A small network was shown many inputs. Here are its activations along a few directions, one row for each input.
Each table varies a few parts of the input and shows all the possible inputs, shuffled.
Descriptions start from the smaller parts, as in this example, which fits no table here: one of 3 separate values, together with either a single point or one of 9 places along a line or (one of 5 places around a ring, together with one of 6 places along a line).
Shared parts are said once, and a part with two or three values counts as separate values.
In the rows, zero is written as 128.

Other details of the inputs vary at random and push rows far along two fixed directions, the same in every table; ignore that.

Rows:
R1: [220 215 217 160 123 213 195 103  77  99 145 118]
R2: [206 244 138 165 106 163 132  90  86 139  85  65]
R3: [ 89 139 189  67 124 119 113 112 138  80  52 103]
R4: [101  75 103 139 133  83 136 166 180 105 157 203]
R5: [ 78  68  92 143 173 100 152 139 171 193 135 137]
R6: [ 58  96  74 114 145  94  95 131 147 184 143 147]
R7: [250 129  79 129 143 147 117 157 100 158 158 165]
R8: [ 72  72 144 132 145 108 196 120 141 169 204 192]
R9: [ 70  86  67  95 146 101 107 130 170 176 134 144]
R10: [ 88  81 101 125 138  58 125 131 128 175 139 181]
R11: [ 90  59  89  81 144  83 112 122 146 155 137 160]
R12: [204 190 158 121 148 216 122 118 104 105  88  25]
R13: [223 237 145 149 121 186 132 121 114 119  68  90]
R14: [207 114 124 105 145 202 145 144  85 144 246 136]
R15: [ 82  77 117 148 115  92 122 177 138 141 150 207]
R16: [220 122  67 120 132 140  92 119  70 163 181 123]
R17: [ 72 154 188 151  76  98 154 101 121  93  73 122]
R18: [ 90 167 203 133 127  97 133 119 119 103  44 148]
R19: [221 207 164 170 153 202 152 122 110 122  75  66]
R20: [ 72  68  90 131 121  76 111 127 150 111 181 161]
R21: [ 66 167 169  81 127 137 109 120 162 100  48  86]
R22: [ 84 144 180 131  78 105 166 100 144  86  64 120]
R23: [227 110  68 111 117 159  96 156 123  91 208 120]
R24: [ 74 131 176 107  81 123 140  92 140  73  71 101]
R25: [208 114  68 141  95 158 101 133  76 142 201 122]
R26: [ 52 147 180 140 151 132 136  90 131 127  61  63]
R27: [209 109  58 136 167 181 120 128 112 181 174  80]
R28: [ 59  96  88  94 152 108  76 166 150 169 144 148]
R29: [ 67 164 201 169 162 131 148 128 140 128  47 107]
R30: [ 81  50 104  82 112 114 102 169 157 119 158 161]
R31: [238 121  80 149 106 164 126 171 106 136 177 164]
R32: [ 63  60 139 107 149 125 171 113 136 156 209 174]
R33: [219 204 168 105 113 176  93 109  61  89  96  65]
R34: [ 68  60 112 101 111 106  90 171 134 126 167 164]
R35: [ 82  80  94 156 118  59 137 136 153 124 174 180]
R36: [222 152  42 141 133 148 124 133 121 192 164 122]
R37: [ 84 167 197 163 106  97 144 123 145  52  79 146]
R38: [ 61 159 187 166 147 114 160  96 137 141  56  80]
R39: [217 167  65 163 146 157  99 166 101 187 164 151]
R40: [ 71 149 192 116 101 111 112 117 141  36  96 103]
R41: [ 80 139 170 116  97 106 143  82 160  44  85  99]
R42: [ 94  71  87 136 120  67 149 135 175 117 165 176]
R43: [198 120  78 134 172 187  90 164  92 173 183  85]
R44: [ 96 152 180 111 114  88 157  85 138 108  45 119]
Description of these inputs: one of 4 places along a line, together with either a single point or (one of 2 separate values, together with one of 5 places along a line).
Changing only the place on the line of 4 turns R16 into R33. The same change can be made to R32. Which row results?
Answer: R14
List by row number the other rows that have the place on the line of 4 in common with R2.
Answer: R5, R8, R10, R17, R22, R35, R36, R38, R42, R44
A walk changes only the place on the line of 4. It starts at R29 and steps to R38. List the rest of the walk in order.
Answer: R26, R43
A walk changes only the place on the line of 5. It starts at R12 and steps to R21. List the rest of the walk in order.
Answer: R3, R30, R23
Which other rows does R26 become when the choice among 2 separate values takes its other values? List them by row number.
Answer: R27
List by row number the other rows that have the place on the line of 4 in common with R4.
Answer: R1, R7, R13, R15, R18, R19, R29, R31, R37, R39

Rows:
R45: [175 116  84 154 129 127 118 154 120 157 177 152]
R46: [178  97  93 135 135 145 141 141 124 153 186 148]
R47: [ 65  99 145 135 139  98 137 146 149 123 113 164]
R48: [ 54  92 143 105 128  99 121 125 139 123 133 138]
R49: [126 187 180 133  99 134 120 107 124  79  63  84]
R50: [125 180 197 141 109 154 166  99 124  78  78  86]
R51: [123 173 195 113 109 144 136  84 105  77  81  77]
R52: [ 55  93 136 108 122 111 125 133 161 119 126 139]
R53: [175 113  69 153 133 124 130 140 123 151 174 145]
R54: [162 121  66 125 181 149 109 141 117 220 141 112]
R55: [237 202 135 158 103 169 133 117  78 120 128  94]
R56: [156 126  66 130 176 152 104 146 117 221 145 109]
R57: [ 64  81 145 105 137  99 124 123 149 116 127 136]
R58: [119 181 188 114  95 153 140  96 118  81  76  79]
R59: [ 61 105 118 114 117  85 118 123 153 129 111 145]
R60: [176 109  62 122 124 122 109 131 117 151 168 140]
R61: [174 103  91 129 131 143 142 138 114 158 188 152]
R62: [169 114  79 119 133 147 103 154 128 143 184 142]
R63: [244 193 125 161 109 169 142  98  90 111 123  88]
R64: [170 109  81 122 128 139  98 157 106 150 172 149]
R65: [ 53  90 142 113 131 104 117 127 147 117 134 135]
R66: [176  92  82 114 131 147 118 143 125 144 180 133]
R67: [172 114  92 142 132 138 120 155 105 158 177 163]
R68: [ 70  99 131 107 124  82 118 134 150 128 105 151]
R69: [133 175 191 122 111 145 126 106 119  73  56  92]
R70: [130 192 200 127 113 145 160  95 121  87  75 106]
R71: [174 113  74 125 122 124  99 153 113 154 170 141]
R72: [ 66  86 155 126 141  99 148 121 147 125 132 150]
R73: [245 195 145 146 120 188 145 113  94 106 133  95]
R74: [ 68 100 149 124 134  95 139 135 142 132 113 173]
R75: [132 182 191 112 113 149 136 100 132  72  66  88]
R76: [ 62  90 138  95 124 104 133 125 153 124 121 145]
R77: [ 61 111 148 119 132 101 144 135 155 133 127 166]
R78: [ 57  98 147 129 126 110 147 131 159 128 132 153]
R79: [170 115  80 112 130 142 107 151 120 149 182 145]
R80: [ 69 103 138 139 133  84 139 143 156 127 112 156]
R81: [ 46 110 120 123 184 113 120 138 162 186  80 109]
R82: [177 107  71 131 131 125 102 159 120 143 167 135]
R83: [177 114  73 142 129 121 132 130 115 160 173 155]
R84: [125 194 178 155 101 134 148  88 125  87  71  94]
R85: [180 103  63 128 128 124 108 135 126 146 165 136]
R86: [ 59  88 134 107 129 108 132 136 160 114 121 135]
R87: [244 197 135 153 108 166 137 112  78 118 124  96]
R88: [169 113  60 135 122 129 100 139 125 147 173 135]
R89: [ 74  93 132 113 129  84 117 138 159 122 103 147]
R90: [127 185 165 133 103 132 132  93 126  73  60  76]
R91: [233 204 142 153 113 192 137 117  93 107 141  94]
R92: [ 64 105 145 125 141 102 147 141 163 122 124 160]
R93: [ 63  94 134 115 135  99 115 148 151 113 107 150]
R94: [155 124  65 139 179 157 100 149 125 215 146 106]
R95: [176 110  81 106 135 140 112 146 120 147 178 148]
R96: [ 61 103 147 137 132 102 130 143 150 128 118 167]
R97: [119 183 204 138 108 145 155  88 103  88  90  89]
R98: [ 72  94 150 130 139  97 138 139 151 127 110 169]
R99: [121 186 199 134 100 153 162  94 116  90  82  93]
R100: [ 53 105 124 117 184 111 121 130 164 191  76 114]
R101: [231 185 145 157 120 186 144 107  75 101 147  75]
R102: [173 109  77 118 140 143 110 157 128 138 179 139]
R103: [ 76  98 143 133 133  83 140 136 158 131 109 161]
R104: [120 172 192 124 113 147 135  95 112  67  81  67]
R105: [126 195 178 147  98 130 151  86 117  94  70  97]
R106: [ 62  92 154 120 136  96 148 117 138 130 134 154]
R107: [170 108  80 130 131 143  94 159 114 143 173 146]
R108: [164 104  96 146 137 143 126 139 109 151 200 142]
R109: [ 66  95 138 103 130  96 116 137 143 123 107 159]
Changing only one part turns R53 into R84. The same change can be made to R104. Which row results?
Answer: R65
Describe the family of inputs behind these rows.
Answer: one of 5 places around a ring, together with either a single point or (one of 2 separate values, together with one of 6 places along a line)
Which other rows does R101 become when the place on the ring of 5 takes its other values? List them by row number.
Answer: R72, R97, R106, R108
Which other rows does R62 become when the place on the line of 6 takes its other values? List them by row number.
Answer: R49, R52, R65, R88, R107
Which other rows does R68 become when the place on the ring of 5 takes its other values? List them by row number.
Answer: R49, R71, R82, R89

Rows:
R110: [183 189 144 137 112 156 123 107 101 109  93  83]
R111: [ 48 139 182 112 124 108 135 105 153  98  59 106]
R112: [181 185 160 138 123 173 136 107  97 112 105  79]
R113: [182 185 147 128 113 165 119 106  99 104  99  75]
R114: [184 108  69 128 144 150 107 153 115 163 183 133]
R115: [186 113  66 139 143 141 110 155 117 168 177 141]
R116: [198  96  89 129 103 137 127 147 106 108 221 167]
R117: [ 50  68 105 125 152  83 133 143 163 169 144 173]
R118: [ 61 136 207 127  82  92 160 106 146  48  88 150]
R119: [ 51  64 108 108 153  91 121 153 163 161 143 171]
R120: [ 50 148 189 124 128 105 143 111 152 107  54 122]
R121: [185 112  73 143 147 142 120 150 111 174 181 144]
R122: [ 47  62 108 114 153  91 130 143 162 164 150 166]
R123: [184 187 145 141 116 158 129 106 105 109  94  81]
Describe the family of inputs behind these rows.
Answer: one of 2 separate values, together with either a single point or one of 6 places along a line
Changing only the choice among 2 separate values turns R122 into R117. The same change can be made to R111. Which row results?
Answer: R123
